Each row below holds a small network's activations on one input, seen along a few directions.
Each table varies a few parts of the input and shows all the possible inputs, shuffled.
A made-up example of a description, with smaller parts first: one of 2 separate values, together with either a single point or one of 9 places along a line or (one of 4 places along a line, together with one of 5 places around a ring).
Shared parts are said once, and a part with two or three values counts as separate values.

Rows:
row 1: 0.76, -2.01, -0.01, 0.22, 2.53, 1.55, -4.26, 5.11, -0.46, 2.72, -0.27
row 2: 1.09, -1.52, -0.41, -2.43, -4.21, -5.19, -1.31, -0.89, 3.49, -3.47, -6.60
row 3: -1.78, -4.15, 3.74, -0.88, -1.03, -0.55, -2.89, -5.55, 0.55, -3.44, 3.54
row 4: -1.46, 4.48, -2.94, 2.79, 2.63, 1.43, 1.99, 4.82, 0.42, -1.88, -2.24
row 5: -3.39, -0.88, 2.52, -2.48, -1.27, 0.93, -4.40, -1.67, 2.19, 3.32, 1.74
row 6: -0.49, 2.06, -0.85, 2.43, -0.56, -0.51, 6.54, -3.12, -0.85, -6.26, 0.60
row 7: -2.03, 5.39, -1.96, 0.93, -0.86, 0.71, 5.15, 0.63, 0.50, 0.30, -1.18
row 8: -2.92, -1.97, 1.18, 0.53, 2.14, 2.03, -7.26, 3.05, 2.16, 0.51, 0.55
row 9: 3.33, -0.90, -0.31, 1.17, -0.03, -1.39, 4.59, -3.52, -2.57, -2.20, 1.72
row 10: 1.95, 2.79, -1.30, -0.72, -0.35, 0.09, 3.19, -0.06, -1.14, 4.52, -0.31
row 11: 1.95, 1.39, -2.23, 1.98, 3.25, 0.83, -0.02, 4.89, -1.02, 1.89, -1.31
row 12: 0.62, -0.78, 0.91, -2.61, -1.09, 0.71, -1.34, 0.16, -0.73, 5.42, 0.84
row 13: 2.38, -3.89, 1.65, -0.91, -1.15, -0.63, 0.01, -3.84, -2.54, -1.44, 2.92
What do these inputs look like to the network?
> either a single point or (one of 3 separate values, together with one of 4 places along a line)
Which other rows does row 7 become when the choice among 3 separate values takes its other values? List them by row number.
> row 4, row 6

Rows:
row 14: -1.59, -1.89, 0.72, -2.00, -1.43, 0.87, -7.10, 2.41, 1.39, 3.09, -0.97
row 15: 0.27, 4.34, -1.66, 1.39, -0.39, -1.87, 7.17, -2.56, 0.27, -1.10, -0.94
row 16: 2.02, 3.07, -1.72, 1.86, -0.33, -1.99, 6.97, -1.64, -1.24, -2.89, -2.15
row 17: 0.84, -1.98, 1.72, -0.89, 2.73, 1.74, -5.46, 0.99, 0.26, 3.85, 2.46
row 18: 1.34, 3.36, -2.43, 1.49, -0.71, -1.99, 7.28, -1.76, -0.13, -1.81, -1.17
row 19: 0.14, 4.36, -1.83, 1.34, -0.85, -0.37, 7.46, -2.07, -0.24, -2.32, -0.66
row 20: 0.67, -2.67, 1.82, -3.27, -0.19, 1.48, -5.41, 1.75, 0.00, 5.32, 0.98
row 21: -0.95, -2.50, 1.88, -3.56, -0.63, 0.60, -6.70, 1.95, 2.28, 2.48, -1.26
row 22: -2.48, -4.03, 3.00, -1.72, 1.26, 0.67, -6.18, 2.25, 2.33, 1.50, 0.41
row 23: 2.57, 2.08, -2.55, 1.77, -0.39, -2.12, 6.79, -0.40, -2.22, -4.38, -1.64
row 24: -0.05, 4.25, -1.83, 1.26, -0.55, 0.07, 7.41, -0.99, -2.06, -4.26, -0.16
row 25: -0.79, -4.10, 2.89, -1.43, 1.57, 1.54, -4.96, 2.02, 0.01, 4.39, 2.62
row 26: 2.09, 2.54, -2.53, 1.78, -0.94, -0.31, 7.22, -0.59, -1.66, -4.67, -1.01
row 27: -0.30, 4.71, -1.64, 1.41, -0.80, 0.17, 7.29, -1.63, -1.02, -3.01, -0.22
row 28: -0.64, -1.86, 1.77, -1.14, 2.40, 0.75, -6.80, 1.04, 2.72, 1.05, 0.10
row 29: 2.10, 2.80, -2.11, 1.57, -0.08, -3.24, 6.68, -1.74, -0.97, -2.18, -2.29
row 30: -2.46, -3.62, 1.66, -0.02, 0.96, 1.62, -5.70, 2.59, -0.09, 3.77, 1.84
row 31: -0.24, -6.08, 4.03, -2.25, -3.56, -1.56, -4.10, -7.67, -0.03, -2.49, 3.53
row 32: -0.72, -1.51, 0.50, 0.45, 2.12, 1.70, -6.28, 1.42, 0.37, 3.31, 1.53
row 33: -1.39, -1.21, 0.61, 0.28, 1.63, 1.10, -7.07, 1.61, 1.63, 1.67, 0.51
row 34: 1.04, 3.12, -2.38, 1.60, -0.60, 0.35, 7.35, -0.75, -2.20, -4.95, -0.74
row 35: 2.52, 2.37, -2.33, 2.06, -0.76, -1.67, 7.03, -1.25, -0.82, -3.29, -1.61
row 36: -3.08, -3.36, 1.80, -0.21, 0.41, 0.94, -6.58, 2.73, 1.45, 2.15, 0.65
row 37: -0.93, -2.18, 0.60, -1.77, -0.89, 1.53, -6.31, 2.27, -0.03, 4.76, 0.17
What do these inputs look like to the network?
> either a single point or one of 11 places around a ring or (one of 3 separate values, together with one of 4 places along a line)
Which other rows does row 21 become when the choice among 3 separate values takes its other values? List them by row number.
> row 22, row 28

Rows:
row 38: -0.83, 2.17, -2.79, 2.01, 0.30, -0.91, 2.57, 3.48, -0.05, -2.04, -2.64
row 39: 2.52, 1.96, -0.29, -0.65, 0.00, 0.82, 3.79, -1.75, -1.60, 2.73, 2.28
row 40: 0.62, 2.09, -2.53, 0.99, -0.84, -0.55, 2.90, 2.77, 0.22, 0.35, -3.86
row 41: 0.22, 0.11, -0.27, 1.78, 0.58, 0.58, 3.75, 0.03, -3.59, -0.79, 2.62
row 42: -0.89, 0.10, 1.06, 0.28, 0.28, -1.10, 0.60, -4.26, 1.17, -5.40, -0.06
row 43: 0.53, -5.15, 2.94, -0.98, 3.52, 1.32, -4.33, 3.87, 2.03, 2.28, 1.32
row 44: -0.93, -2.55, 0.15, -0.44, -1.27, 4.30, -7.79, 1.74, 0.87, 0.11, 1.86
row 45: 0.15, 2.42, 0.30, 1.85, 2.66, 1.76, 3.21, -1.25, -2.08, -1.72, 2.83
row 46: -0.73, 4.61, -1.58, 2.09, 2.09, 0.24, 1.95, 2.38, 1.35, -2.95, -2.46
row 47: -5.52, -0.22, 3.13, -2.77, -1.26, 1.80, -3.81, 1.78, 1.62, 4.11, 0.72
row 48: 1.59, 0.00, -0.27, 0.72, -0.47, 0.85, 4.13, -0.71, -3.32, 1.62, 1.61
row 49: -1.38, -2.59, 0.51, 1.66, 2.36, -0.82, -6.95, -0.64, 1.50, 5.19, 1.64
row 50: -0.73, -2.20, 0.64, 0.35, -2.24, -2.49, 1.07, -2.71, -0.21, -4.54, -0.04
row 51: 1.43, -1.88, 0.91, -3.74, 0.52, -0.98, -6.56, 1.66, -1.73, 2.54, -1.58
row 52: 1.73, -0.28, 0.44, -2.05, -2.71, -2.09, 1.32, -4.50, 1.84, -0.87, -0.15
row 53: 1.56, 3.86, -2.80, -0.27, -0.15, -0.55, 2.58, 1.49, 1.79, 1.55, -3.13
row 54: 0.65, -2.45, 0.45, -0.82, -3.38, -2.18, 1.57, -3.39, 0.19, -2.17, -0.96
What do these inputs look like to the network?
> either one of 5 separate values or (one of 3 separate values, together with one of 4 places along a line)
Which other rows does row 46 become when the choice among 3 separate values takes its other values? List them by row number.
> row 42, row 45
List by row number the other inputs of the same sort as row 43.
> row 44, row 47, row 49, row 51

Rows:
row 55: -0.57, -0.59, -0.73, 0.94, 1.14, 0.75, -0.90, 4.96, 0.97, -1.58, -2.42
row 56: -1.89, 1.45, -0.58, -0.89, -1.31, 1.66, -0.68, 3.88, 0.78, 0.69, -3.12
row 57: 1.38, 1.10, -1.07, 1.69, 2.34, 2.86, -0.16, 1.67, -2.07, 0.37, 2.54
row 58: -1.36, -0.22, 0.00, -0.53, -0.99, -0.88, -4.51, -0.20, 1.37, -1.58, -1.09
row 59: -2.13, -3.09, 2.28, -0.97, -1.06, 1.03, -1.24, -1.53, -1.68, 0.31, 3.82
row 60: 0.26, -2.88, 2.43, 0.16, 0.98, -0.45, -3.18, -2.09, 2.15, -1.93, 1.37
row 61: -0.90, -1.07, -0.42, 0.52, -0.32, -0.58, -4.66, 0.04, 1.40, -2.37, -1.18
row 62: 2.55, 0.11, -0.87, 1.95, 3.18, 2.15, -0.03, 1.91, -2.23, 0.16, 2.03
row 63: -1.05, -1.87, 2.07, -0.48, 0.43, 0.31, -3.31, -2.51, 2.27, -1.70, 1.71
row 64: -1.56, -3.03, 2.71, -0.95, -2.02, 1.37, -1.03, -2.08, -1.80, 1.71, 2.76
row 65: -0.34, -3.86, 1.74, -1.78, -2.11, 0.17, -0.60, -1.91, -1.47, 2.55, 2.73
row 66: 1.30, 1.89, -0.73, 0.28, 1.06, 3.13, 0.25, 0.71, -2.46, 2.61, 1.42
row 67: 1.51, -2.40, 2.34, -2.93, -0.42, -1.93, -2.42, -2.74, 1.43, 1.20, -0.02
row 68: -1.89, 0.45, -1.01, 0.48, 0.32, 1.45, -1.05, 4.63, 1.05, -1.41, -1.99
row 69: 0.88, -4.39, 2.49, -2.02, -1.36, -1.08, -0.53, -1.39, -2.25, 2.37, 2.13
row 70: -1.55, -3.87, 2.20, 0.42, -0.61, 1.11, -1.46, -1.13, -1.48, -0.50, 3.87
row 71: 0.73, 1.76, -0.98, 0.43, 1.95, 2.70, 0.08, 1.25, -2.27, 1.27, 2.58
row 72: -0.09, 2.82, -1.94, 2.31, 0.11, -1.14, 7.49, -2.80, -1.29, -7.38, -0.40
row 73: -2.45, 1.34, -0.80, -0.74, -0.41, 1.25, -0.88, 4.41, 0.94, -0.65, -1.96
row 74: 0.23, -1.84, 1.55, -2.68, -1.17, -0.70, -2.49, -3.27, 2.23, 1.39, 0.61
row 75: -0.97, -0.93, 2.67, -1.74, -1.11, 0.44, -2.92, -3.42, 2.02, 0.50, 0.64
row 76: -1.62, -1.11, 2.34, -1.66, -0.08, 0.08, -3.05, -2.91, 2.17, -0.84, 1.73
row 77: 0.35, -2.19, 0.06, 1.23, 0.26, -1.39, -4.43, 0.34, 1.29, -2.50, -1.52
row 78: 0.16, 5.04, -1.58, 0.86, -3.47, -0.60, 8.13, -4.01, -1.18, -3.77, -1.53
row 79: 0.77, -0.12, -0.61, -1.81, -0.53, -0.81, -0.14, 4.49, 0.40, 1.51, -3.72
row 80: -2.45, 2.88, -0.44, 1.56, 2.48, 0.59, 0.36, 2.01, 1.16, 2.56, 0.62
row 81: 0.50, -1.01, -0.73, -1.54, -2.04, -1.64, -3.87, -0.57, 1.48, 0.59, -2.19
row 82: 3.80, 0.54, -0.75, -0.90, 1.77, 0.63, 0.76, 1.35, -2.89, 3.19, 0.72
row 83: -1.03, 4.56, -1.39, 0.80, -1.48, -1.46, 8.00, -3.19, -1.18, -6.05, 0.12
row 84: -0.64, 1.09, -0.58, 2.96, 3.92, 0.19, 0.20, 2.66, 1.04, 1.50, 0.06
row 85: -1.86, 3.08, -0.29, 1.33, 1.51, 1.05, 0.50, 1.54, 0.96, 3.85, -0.58
row 86: 2.55, 1.10, -1.66, -0.70, 0.86, 1.91, 0.58, 0.86, -2.12, 3.35, 1.42
row 87: 0.59, 1.42, -0.39, 0.15, 2.54, -1.50, 1.09, 2.05, 0.41, 4.70, -1.29
row 88: 2.51, 3.36, -3.31, 0.52, -4.11, -2.35, 8.56, -3.73, -0.23, -2.01, -1.26
row 89: 2.32, 0.83, -1.28, 3.39, 1.48, -2.28, 7.50, -2.24, -1.40, -7.45, -1.31
row 90: -0.35, -4.88, 2.43, 0.90, 0.07, 0.35, -1.32, -0.78, -1.58, -0.72, 3.47
row 91: -0.56, 0.50, -1.47, -1.69, -1.46, 0.45, -0.29, 3.99, 1.17, 1.58, -3.05
row 92: 1.72, -1.69, 0.18, -1.66, -1.26, -2.91, -3.68, -0.12, 0.67, 0.48, -2.84
row 93: -1.90, 2.05, -0.64, 2.76, 3.10, 0.79, 0.14, 2.30, 1.27, 1.74, 0.58
row 94: -0.80, -0.05, -0.02, -0.96, -1.81, -0.37, -4.40, -0.74, 1.12, -0.33, -2.31
row 95: -0.71, 2.01, -1.26, 0.38, 1.57, -0.22, 0.91, 1.51, 1.24, 4.78, -0.58
row 96: 4.57, 1.70, -1.93, 0.60, -1.94, -4.15, 8.66, -3.21, -1.40, -2.15, -2.60
What do these inputs look like to the network?
> one of 6 places along a line, together with either a single point or one of 6 places around a ring
The inputs of row 58 and row 61 match in every part but the place on the line of 6. If row 83 is changed in the same way as row 58 into row 61, which row does it become?
> row 72
Which other rows does row 69 become when the place on the line of 6 takes its other values? List them by row number.
> row 59, row 64, row 65, row 70, row 90
A walk changes only the place on the ring of 6. It starts at row 62 and steps to row 84. List the rest of the walk in order.
> row 55, row 77, row 60, row 90
